Each row below holds a small network's activations on one input, seen along a few directions.
Each table varies a few parts of the input and shows all the possible inputs, shuffled.
Descriptions start from the smaller parts, as in this example, which fits no table here: ring(5) and (point or line(11) or (values(3) and line(4))).
Shared parts are said once, and a part with two or three values counts as separate values.

A family of inputs:
row 1: [-27   4 -54   4 -43   7 -24 -24  21  16  13  27 -10]
row 2: [-31 -14  37  12  19 -20  36   4   3   4 -38 -18 -21]
row 3: [ 28 -18 -46  11  -6   7   4   0   3  59  17 -30  32]
row 4: [ -7  -1  39   9  43 -14  12  -6 -20 -11 -22 -19   5]
row 5: [-37 -12  21  15  26 -29  33   7  -1   8 -50 -10 -36]
row 6: [-14   2 -56  27 -45  28 -35  23  -1  -1  25  27 -14]
row 7: [ -3  -5  48  -2   2  12  14  -5  -5 -13 -32  38 -10]
row 8: [-19 -14  44  14  31 -12  24  -1  -9  -3 -21 -15   1]
row 9: [-22 -14  44  11  28 -18  18   4   5   3 -33 -20  -7]
row 10: [ 10   1 -41 -11 -23  28 -25 -37  31  21  30  13 -19]
row 11: [  9   8  42  -8  13  10   2  -9 -16 -21 -32  34  -7]
row 12: [  1  15  56  -5  32 -32  -6   6 -35 -17   1 -33   9]
row 13: [ -6  -8 -43   7   8   5 -13 -33  28  30  43 -39  -8]
row 14: [-28  -8 -58  47 -14   5 -23  27  -4   8  37 -26  -2]
row 15: [-13  17  44 -12  44 -15   6  11 -25  -8  -5 -24  13]
row 16: [-15  -5  40  -5 -10   4  26   1   7  -5 -49  35 -32]
row 17: [-42  -6 -56  23 -12 -17 -12 -20  18  24  26 -25   0]
row 18: [ 17  22  61 -21   2  -8 -16   3 -32 -27  -9  19  -3]
row 19: [  2  25  48 -29  14   9  -4   7 -22 -18 -15  28   1]
row 20: [ -7  16  50  -7  36 -22  11   5 -39 -16   3 -26   9]
row 21: [ 64 -24 -93 -51 -47  -5 -25  29  39 -62  87  24  41]
row 22: [ -7   6  40   5  41 -18   4   5 -17 -10 -19 -18   8]
row 23: [-22  -3  24  -2  -3  -5  23   4   3  -1 -61  43 -48]
row 24: [ 12 -14 -61   6 -58  40  -4   7   4  18 -11   7  12]
row 25: [  8  14  44 -12  12   6  -6   2 -13 -20 -30  35  -4]
row 26: [ 21  28 -35  19   5   2  -3 -24  28  29  52 -44  12]
row 27: [ -3 -24 -64  26 -26  17   7  11   1  27   2 -45  23]
row 28: [ 37  36 -33   1 -26  25 -15 -28  31  20  39   8   2]
row 29: [  49  -33 -100  -35  -12  -29  -11   36   38  -51   98  -26   52]
row 30: [  9  24  54 -24   6   2   1   2 -36 -26  -6  26  -3]
row 31: [ -7  -6  47  -6  -1   6   8   0   9  -7 -44  33 -19]
row 32: [ 43  -8 -43  -7 -38  30  -7  -5   6  49   4  20  21]
Q: Describe the family of inputs behind these rows.
A: values(2) and (point or ring(6) or line(9))
Q: Changing only the values(2) part turns row 19 into row 15. The same change can be made to row 1. Which row results?
A: row 17
Q: Change only the line(9) part in row 25. List by row number the other rows that result.
A: row 7, row 11, row 16, row 18, row 19, row 23, row 30, row 31

A family of inputs:
row 33: [ 65  34 -77 -51 -73  35 -48  25   0 -55  79  65  31]
row 34: [ 23  -9  88 -33  46 -44  33  64 -52 -64 -34   9  23]
row 35: [-71   9  79  46  71 -35  30  10  -4 -24 -43 -34 -38]
row 36: [ 41  18 -87 -56 -67  20 -35 -21  43 -17  60  67   0]
row 37: [ -68  -25   49   37   11  -12   64   11  -30   44 -117  -16  -28]
row 38: [-12 -25 -79 -15   7 -45 -23 -10  28 -29  95 -57  23]
row 39: [ 77 -11 -74 -44 -49  39 -38  30   4 -50  65  35  65]
row 40: [ 30  16 -63  43  -1  20  -7 -23  42  59  77 -72  19]
row 41: [-22  13  99 -10  81 -62  -6  40 -56 -76  -2 -17  17]
row 42: [ -49  -16   68   27  -16   37   20  -28  -27   41 -119   42  -36]
row 43: [ 25  43 105 -54  -3  13 -23  25 -51 -68 -23  87 -23]
row 44: [ 39 -41 -92 -38 -25 -27   6  17  41 -15  52 -28  35]
row 45: [ 36 -24 -90  20 -52  52 -14  -3  61  14  26  33   2]
row 46: [-50  30  79  47  53  11  28 -44 -49  84 -84 -56 -24]
row 47: [-23 -15  70  26  33 -21  68  31   0 -12 -76  -5 -29]
row 48: [-117   -1   57   55   51  -22   26  -10  -35   33  -84  -44  -38]
row 49: [  -7  -37 -110   33  -72   54  -25  -22   33   77  -11   31   -1]
row 50: [ 39  46 119 -19  84 -26  -1   6 -67 -24  -3 -28  31]
row 51: [ 49  13 -56 -24   5 -12 -18 -39  29  32  96 -65  54]
row 52: [  0  30  93 -60  -3  -2  -5 -21 -11 -36 -42  85 -46]
row 53: [ 24  21 -93  12 -76  47 -26  -9  58   8  40  64 -32]
row 54: [ -26  -52 -121   42  -50    8    9   15   26   77   -6  -37   -2]
row 55: [ -80  -34 -111   63  -14   -4  -19  -10   12   64   39  -67  -15]
row 56: [ -6  40 100  38  74  -1  33 -25 -18  28 -43 -44 -23]
row 57: [ 20 -39 -99  29 -31   3  16  32  56  12  31 -34   2]
row 58: [ 53 -26 -84 -49 -44  25 -24 -16  46 -12  46  37  34]
row 59: [ 13  33 106 -28  85 -36  19 -40 -29   8 -21 -32   6]
row 60: [ -4 -21  76 -40  46 -55  53  18 -13 -32 -53   6  -1]
row 61: [ 75  29 -45 -16  -2  -2 -34   5 -11  -7 114 -65  87]
row 62: [ -7  -6  87  15   9  31  27  -6   2 -13 -78  52 -37]
row 63: [ 35   0 104 -46  23  14  -4  29 -51 -64 -36  63  13]
row 64: [ -58   27   70   19  -42   31   -1  -32  -26   36 -106   69  -71]
row 65: [ 15  -9 -69  -6   0 -36 -39  35 -13 -68 113 -56  57]
row 66: [-15   2 -85  54 -17  27 -16 -39  12 124  41 -76  14]
row 67: [-16  37  89   7 -17  26   7 -10   3 -18 -65  77 -73]
row 68: [-33 -22 -88  52   2 -12 -12   7  42  -2  75 -63 -12]
row 69: [ 65 -25 -81 -32 -30 -16 -11  62   0 -53  70 -29  67]
row 70: [ 10 -12  92 -52  22   1  14 -17 -11 -32 -55  61 -10]
row 71: [ -19    8 -113   26  -97   47  -37  -28   31   71    3   64  -34]
row 72: [-50   1  86 -19  81 -71  15  -5 -16 -44 -21 -22  -9]
Q: Changing only one part turns row 61 into row 40. The same change can be made to row 43. Which row results?
A: row 67
Q: Changing only one part turns row 69 into row 57. The same change can be made to row 33. Which row results?
A: row 53
Q: Describe the family of inputs behind these rows.
A: values(2) and line(4) and line(5)
Q: Change only the line(5) part in row 66. List by row number the other rows that result.
A: row 49, row 54, row 55, row 71
Q: Change only the line(5) part in row 37. List by row number the other rows that result.
A: row 42, row 46, row 48, row 64
Q: Change only the values(2) part in row 68. List by row number the other rows that result.
A: row 35
Q: Change only the values(2) part in row 41. List by row number the other rows that result.
A: row 65

A family of inputs:
row 73: [ 24   8   5 -27   3  -2  -9 -12   7 -12  22  10   9]
row 74: [ -7   3 -14   4  -6   8  -2 -27  17  30  -2   1 -11]
row 75: [-14  18 116 -13  54 -22  25   6 -39 -32 -60  14 -13]
row 76: [  4  -8 -19  11 -24  23   6  -7   9  28 -18   5  -1]
row 77: [  7 -20 -18 -18   7 -24  -2  20  -4 -28  23 -16  25]
row 78: [-26 -27 -38  15  -2 -12   8   6   6  15  -1 -27   4]
row 79: [-17 -16 -26  16 -26  14   4   6  20   6 -19  27 -23]
row 80: [ 18  13   2  -9   6   4 -20  -1  -9 -13  32  -3  18]
row 81: [  9   6  -6  -6  12 -18  -6  10   5 -29  39 -20  11]
row 82: [ 15  -9  -7 -17 -16   3  -5  20  10 -37   5  36  -3]
row 83: [ 35  -1  -1 -21 -14  12  -1   7  -2 -14   6  15  18]
row 84: [  1  -4 -26  21   0   5   7  -3   7  37   3 -29   5]
row 85: [-12   7 -17  24  -3  15 -13 -17   0  29   9 -14  -3]
row 86: [-45   5 101  18  41 -12  30  -7 -30  11 -82   2 -37]
row 87: [ 14  15   1 -24 -17   4 -17   4  -8 -20  13  29   2]
row 88: [-16   8 -19   9 -27  15  -9 -12   1  22 -11  20 -18]
row 89: [ 33   2  -6 -11   9  -7   0  11  -3  -6  27 -17  25]
row 90: [-23   0 -27  27   3  -6   2  -5  14  14  15 -32 -10]
Q: Describe the family of inputs behind these rows.
A: values(2) and (point or line(8))
Q: Changing only the values(2) part turns row 83 into row 76. The same change can be made to row 89. Which row results?
A: row 84
Q: Change only the values(2) part in row 86. List by row number the other rows that result.
A: row 75

A family of inputs:
row 91: [ 11 -18  35 -11  58 -20  37 -32 -44  63 -49 -68  39]
row 92: [  60  -42   46  -88  -20  -15   34   66   -4 -105  -47   97   21]
row 93: [-15 -35  52  25  -1  31  40   3  -1  64 -81   1 -12]
row 94: [-70  41  96 -24  49 -47 -25 -38 -44 -39 -21   0  -3]
row 95: [ 31  24 -59 -13 -59  49 -53   4   1  42  27  53   0]
row 96: [ -4 -47 -57  33  -5 -26 -26  37   9 -27  55 -73  37]
row 97: [-11 -40   7  -3   7   6  45 -30 -25  80 -97 -13   3]
row 98: [-13 -12 -86 -15 -29   9   3  -9  76  15  10   0 -21]
row 99: [-28 -30 -90   5 -63 -26  24  15  35   5  27 -17 -28]
row 100: [ 48   3 -44  -4  19  15  -7 -55  64  -9  73 -17  19]
row 101: [ 54  45 -32 -22  -9  22 -59   2 -18  29  74  -1  32]
row 102: [ 62  55 -21  -5 -39  59 -42 -11 -45  -1  58 -20  52]
row 103: [  81  -22   74  -95   31  -41   25   63  -23 -119   -1   43   53]
row 104: [-65   5  90   4  20  11   1  -9 -22 -24 -45  54 -86]
row 105: [ 40  34 -49   3 -88  85 -36  -8 -26  11  13  34  20]
row 106: [-30  28  65  47   2  15  48   3   3  25 -77  29 -34]
row 107: [-26 -23 -85  33  27 -25 -12  53 -22 -21  63 -42  45]
row 108: [ -48  -46 -112   42  -25    3   -7   55   -3   -8   14   12   13]
row 109: [ -9  49  95  38  52 -10  40   0 -14   8 -30 -27   3]
row 110: [ 26 -21 -70   4 -32  43  -1 -53  82   6  27  36 -14]
row 111: [-45  24 120  -6  70 -14  -7 -12 -39 -42   2  -2 -49]
row 112: [-26 -70 -85  42 -56   2 -21  39  28 -13   7 -20   6]
row 113: [  7 -13  81  17  49   5  32   1 -19  47 -34 -55  24]
row 114: [-24  16  66  36  20  -6  22  17 -17 -10 -98  34 -71]
row 115: [ -3  36  96  27  70 -31  14  14 -34 -27 -50 -22 -34]
row 116: [ -7  -7 -63  -5 -12 -54  20  14  16  -8  76 -70   4]
row 117: [ 32   6 -51  -9 -53  15 -32 -41  37  46  35  54 -14]
row 118: [-90  21  65 -15  -1 -22 -17 -34 -28 -22 -68  56 -39]
row 119: [  8  12 -59 -24  23 -19  -2 -11  57   0  58 -54  12]
row 120: [ 55  29 -24 -17  -3 -13 -39 -43  19  32  82   0  19]
Q: Changing only one part turns row 119 into row 98. The same change can be made to row 102. Which row results?
A: row 105
Q: Describe the family of inputs behind these rows.
A: values(2) and (point or line(6) or line(8))
Q: Change only the line(6) part in row 97. List by row number the other rows that result.
A: row 93, row 104, row 106, row 114, row 118

A family of inputs:
row 121: [ 30   3   4   6  17   3  23   0  -1  29  -7 -31  25]
row 122: [ 41 -10  13 -12  18 -11  20  12   2   4   5 -25  24]
row 123: [ -5   4  -4   5  27  -2  -8 -26  -3  21  18 -33  20]
row 124: [-38 -33 -29  18  18 -21   6  -1  12   7   5 -32   3]
row 125: [ 13  11 -11 -10   4  -8 -22  26  -6 -38  36  22   3]
row 126: [-14  12  91 -18  28 -19  10  19 -30 -50 -42  30  -7]
row 127: [  4  -7 -25   1 -42  28 -11  -3  -9  31 -20  22   3]
row 128: [ 26   0  -3 -15 -18  21  -7 -12  25 -15  18  23  -4]
row 129: [  2  17  -8 -20  -3 -24 -10  15  -8 -45  37 -11  10]
row 130: [ 38 -12   6 -15  15 -17  16  39 -13 -33   6 -20  37]
row 131: [ 12 -11  -3  24   3   8  20  15 -12  31 -11 -38  19]
row 132: [-16 -24 -38  18 -29  13   6  -2  36  -6 -10  16 -20]
row 133: [ -5  32 -10   0  -1  -5  -4 -24   4  16  22 -23  -1]
row 134: [ -8  12  94 -13  33 -14  14 -10 -18 -15 -43  24 -21]
row 135: [-26 -10 -38  25  -4  -9  -5  10  21   8   7  10 -25]
row 136: [ -3 -33 -21  18   8 -15  36  24  13  15 -19 -31   6]
row 137: [ 17  13  -4  -7   7  -2 -19  -1  10  -2  33  15 -10]
row 138: [ 31  -6  -9 -36 -26  12  -7  -6   3   7   0  37   6]
row 139: [-11  12 -20  30  -9  15 -22   3  -3  24  14   2 -13]
row 140: [-23  17 -16  19 -16  -1  -8  -8  -7  17  17 -30  -6]
row 141: [ 22  -2 -10 -17 -22  16  -8  15   9 -51  22  30   9]
row 142: [  6  18  -1 -18   0 -18  -7 -13   7  -8  35 -17  -3]
row 143: [ -1  -1 -19  23 -34  37 -11  -9  13  10  -2   8  -8]
row 144: [  7 -10   5 -13  28 -16 -11 -14   1  -4  30 -28  19]
row 145: [ 27  -8 -15 -39 -30   7  -8  21 -13 -29   3  44  20]
row 146: [  6  26 -13  11   6  11 -18 -13   7  22  19   9  -8]
row 147: [ 16  13 -13   4 -19  33  -7 -24  23   9   4  15  -2]
row 148: [-34  12  72  19  20   7  13  -6 -35  10 -62   7 -31]
row 149: [  4 -11  -2 -16  25 -23 -16  13 -15 -41  31 -22  32]
row 150: [-23 -11 -11  23  12   2 -11 -10 -14  23  13 -40  15]
row 151: [-38  -5 -34  14 -11 -24   9   0  18   1  10 -22 -19]
row 152: [-52  -8  56   9  25 -12  28   6  -9  -2 -71  13 -43]
row 153: [ 21   7 -18 -18 -27  24  -7 -18   2  30 -15  29   8]
row 154: [-17  24  80   5  33  -1  17 -23 -24   7 -56  16 -23]
row 155: [-10 -30 -43  -5 -37   5   6   4  14  16 -28  31 -10]
Q: Changing only one part turns row 149 into row 144. The same change can be made to row 130. Which row results?
A: row 122
Q: Describe the family of inputs behind these rows.
A: line(5) and (point or line(6))
Q: Change only the line(6) part in row 143. List by row number the other rows that result.
A: row 127, row 131, row 139, row 140, row 150
